A small network was shown many inputs. Here are its activations along a few directions, one row for each input.
Each table varies a few parts of the input and shows all the possible inputs, shuffled.
Descriptions start from the smaller parts, as in this example, which fits no table here: one of 4 places along a line, together with either a single point or one of 11 places along a line or (one of 3 separate values, together with one of 8 places around a ring).
Shared parts are said once, and a part with two or three values counts as separate values.
(in the rows, 128 means zero)

Other details of the inputs shift rows strongly along two fixed directions, in all tables alike. That doesn't count.

A family of inputs:
x1: [ 88 134 131 123 128 105 214 122  59 128  96 105]
x2: [124 113 132 118 112 130 105 126 195 140 132 111]
x3: [143 133 150 138  92 139  71 111 210 139 153 107]
x4: [157 163  90 127 201 106 116 185 121 108 144 205]
x5: [107 100 117 130 145 129 174 143  70 123 112 113]
x6: [ 77 105 111 154 153 136 195 129  80 118  95  97]
x7: [120 112 141 117  99 127 107 118 184 145 124 107]
x8: [116 135 130 131  95 119 120 125 189 143 140 103]
x9: [115 122 140 106 140 131 184 105  49 107 103 102]
x10: [148 116 138 135  79 150  53 116 181 139 147 128]
x11: [105 130 140 111 125 125 186  95  44 120 105 102]
x12: [121 106 136 127 131 150 161 123  62 110 116 107]
x13: [117 105 133 122 128 138 168 107  46 111 114 110]
x14: [120 102 138 127 131 140 167 115  49 111 110 100]
x15: [ 88 111 130 129 140 120 217 123  75 123  99  94]
x16: [111 129 147 125 139 130 191  96  71 121 105 113]
x17: [104 119 149 128  82 123 122 105 184 165 125 106]
x18: [109 111 143 115 141 139 190 108  62 100 102  91]
x19: [ 93 108 150 131  95 130 154 104 173 152 110  95]
x20: [163 148  84 136 186 116 111 190 100 115 145 201]
x21: [183 203  94 130 185  99  92 170 113 100 172 208]
x22: [183 198 101 127 182 103  89 164 109 117 160 231]
x23: [143 133  87 129 177 109 145 161  66 114 129 179]
x24: [ 96 110 148 119  78 124 134  99 163 157 114  88]
x25: [130  95 129 137  89 137  87 128 192 150 131 105]
x26: [110 105 141 135 115 135 130 126 185 146 124 106]
x27: [145 151 146 134  79 129  73 106 203 146 146 119]
x28: [148 129 150 134 108 145  69 121 209 136 149 122]
x29: [145 112 118 137  90 135  64 134 200 152 143 137]
x30: [137 123 133 160 107 158  38 124 233 142 145 114]
x31: [140 107 145 135  88 155  60 121 191 135 151 110]
x32: [182 192  97 117 190 110  89 169  90 109 156 221]
x33: [154 167 100 118 174  99 111 168 117 124 141 202]
x34: [130 125 136 110 147 131 163 114  79 105 116 109]
Description of these inputs: one of 2 separate values, together with either a single point or one of 5 places along a line or one of 11 places around a ring.
Changing only the choice among 2 separate values turns x16 into x19. The same change can be made to x34. Which row results?
> x2
Change only the choice among 2 separate values in x3. List by row number the other rows that result.
> x15

A family of inputs:
x35: [117 134 129 129 113 121 122 121 152 144 125 123]
x36: [121 116 128 129 122 128 121 132 154 131 130 116]
x37: [130 149 117 127 138 115 124 137 135 131 131 147]
x38: [140 142 118 133 146 121 123 144 136 122 139 144]
x39: [146 131 146 115 105 136 104 106 131 123 136 117]
x40: [121 128 134 130 109 122 128 125 150 148 128 127]
x41: [149 129 120 139 141 139  98 142 114 114 140 144]
x42: [141 128 144 115  99 134 109 107 128 138 134 128]
x43: [121 112 124 129 112 124 123 129 151 145 127 124]
x44: [125 113 130 129 127 136 121 133 155 134 126 117]
x45: [ 81 109 147 121 107 130 195 101  90 132  99  75]
x46: [135 151 122 133 147 120 126 140 135 122 139 146]
x47: [134 126 125 132 154 133 124 143 137 120 129 143]
x48: [ 91  94 140 124 121 136 189 105  95 126  99  67]
x49: [107 136 132 128 148 129 175 112  94 119 110 115]
x50: [122 134 137 132 116 126 126 125 155 133 131 118]
x51: [144 134 151 117 113 141 105 100 132 117 135 115]
x52: [121 111 127 124 118 130 122 134 153 137 122 122]
x53: [132 109 125 134 105 144 104 121 130 133 130 124]
x54: [131 143 119 130 134 108 127 135 129 138 125 155]
x55: [120 137 132 129 118 125 124 120 154 135 125 117]
x56: [112 135 111 121 170 111 207 143  32 109 110 140]
x57: [135 133 121 133 152 129 121 140 140 118 136 144]
x58: [120 145 120 127 145 113 148 140 103 130 129 147]
x59: [120 111 125 127 117 128 121 134 152 142 122 124]
x60: [137 162 117 133 179 118 151 147  95 108 133 166]
x61: [127 125 131 132 116 127 126 128 154 132 130 116]
x62: [123 113 129 127 123 133 121 135 153 133 123 118]
x63: [145 128 114 134 133 135 101 142 113 120 137 149]
x64: [138 114 134 139 118 149 102 122 132 123 134 110]
x65: [117 114 123 128 116 124 122 130 151 140 129 122]
x66: [154 139 118 139 170 139 111 146  87 101 138 160]
x67: [126 121 129 133 107 122 127 128 150 144 128 128]
x68: [147 128 118 136 135 136  98 143 114 116 139 145]
x69: [136 150 102 130 163 108 147 157  89 119 131 171]
x70: [143 131 144 113 102 134 106 108 129 126 136 122]
x71: [ 87  91 137 121 112 130 188 108  94 131 100  77]
x72: [147 134 147 115 109 137 106 104 131 123 136 114]
x73: [137 142 124 136 149 127 124 138 139 118 137 144]
x74: [122 138 129 130 122 127 125 117 154 134 127 115]
x75: [132 122 111 128 140 117 124 147 127 136 126 156]
x76: [141 131 145 114 102 133 107 109 128 132 135 124]
Changing only one part turns x74 into x55. The same change can be made to x44. Which row results?
> x62
What do these inputs look like to the network?
> one of 6 places along a line, together with either one of 2 separate values or one of 5 places along a line
Change only the place on the line of 6 in x64. List by row number the other rows that result.
> x41, x53, x63, x66, x68
Which other rows agree with x63 in the place on the line of 6? List them by row number.
> x35, x58, x59, x65, x69, x76
Change only the choice among 2 separate values in x70. List by row number the other rows that result.
> x68
A walk changes only the place on the line of 5. It starts at x52 and steps to x71. List the rest of the walk in order.
> x56, x45, x37

A family of inputs:
x77: [ 89 101 129 123 144 129 225 114  21 114  91  93]
x78: [155 118 136 136 105 151  52 129 196 129 151 126]
x79: [126 157 109 129 165  98 145 156 140 131 131 167]
x80: [ 90 114 130 129 124 123 185 117 108 136 103  96]
x81: [ 88  66 160 119  87 158 181  81  81 127  91  40]
x82: [165 150 159 118  78 142  50  92 188 133 156 124]
x83: [103 103 144 133  75 133 116 108 208 160 122  82]
x84: [162 159 104 139 165 117  84 166 145 119 155 189]
x85: [144 147  98 133 169 112 130 162  99 121 134 179]
x86: [126 155 105 125 170  95 156 159 121 130 128 172]
x87: [165 172 130 111 152 120 120 127  60 101 144 170]
x88: [144 111 134 134  95 146  61 128 199 142 146 122]
x89: [103  85 157 129  83 156 136  93 145 135 115  60]
x90: [132 153  98 135 180 112 152 161  80 113 126 172]
What do these inputs look like to the network?
> one of 2 separate values, together with either a single point or one of 6 places along a line
Change only the place on the line of 6 in x85. List by row number the other rows that result.
> x77, x81, x83, x86, x88
Change only the choice among 2 separate values in x89. List by row number the other rows that result.
> x88
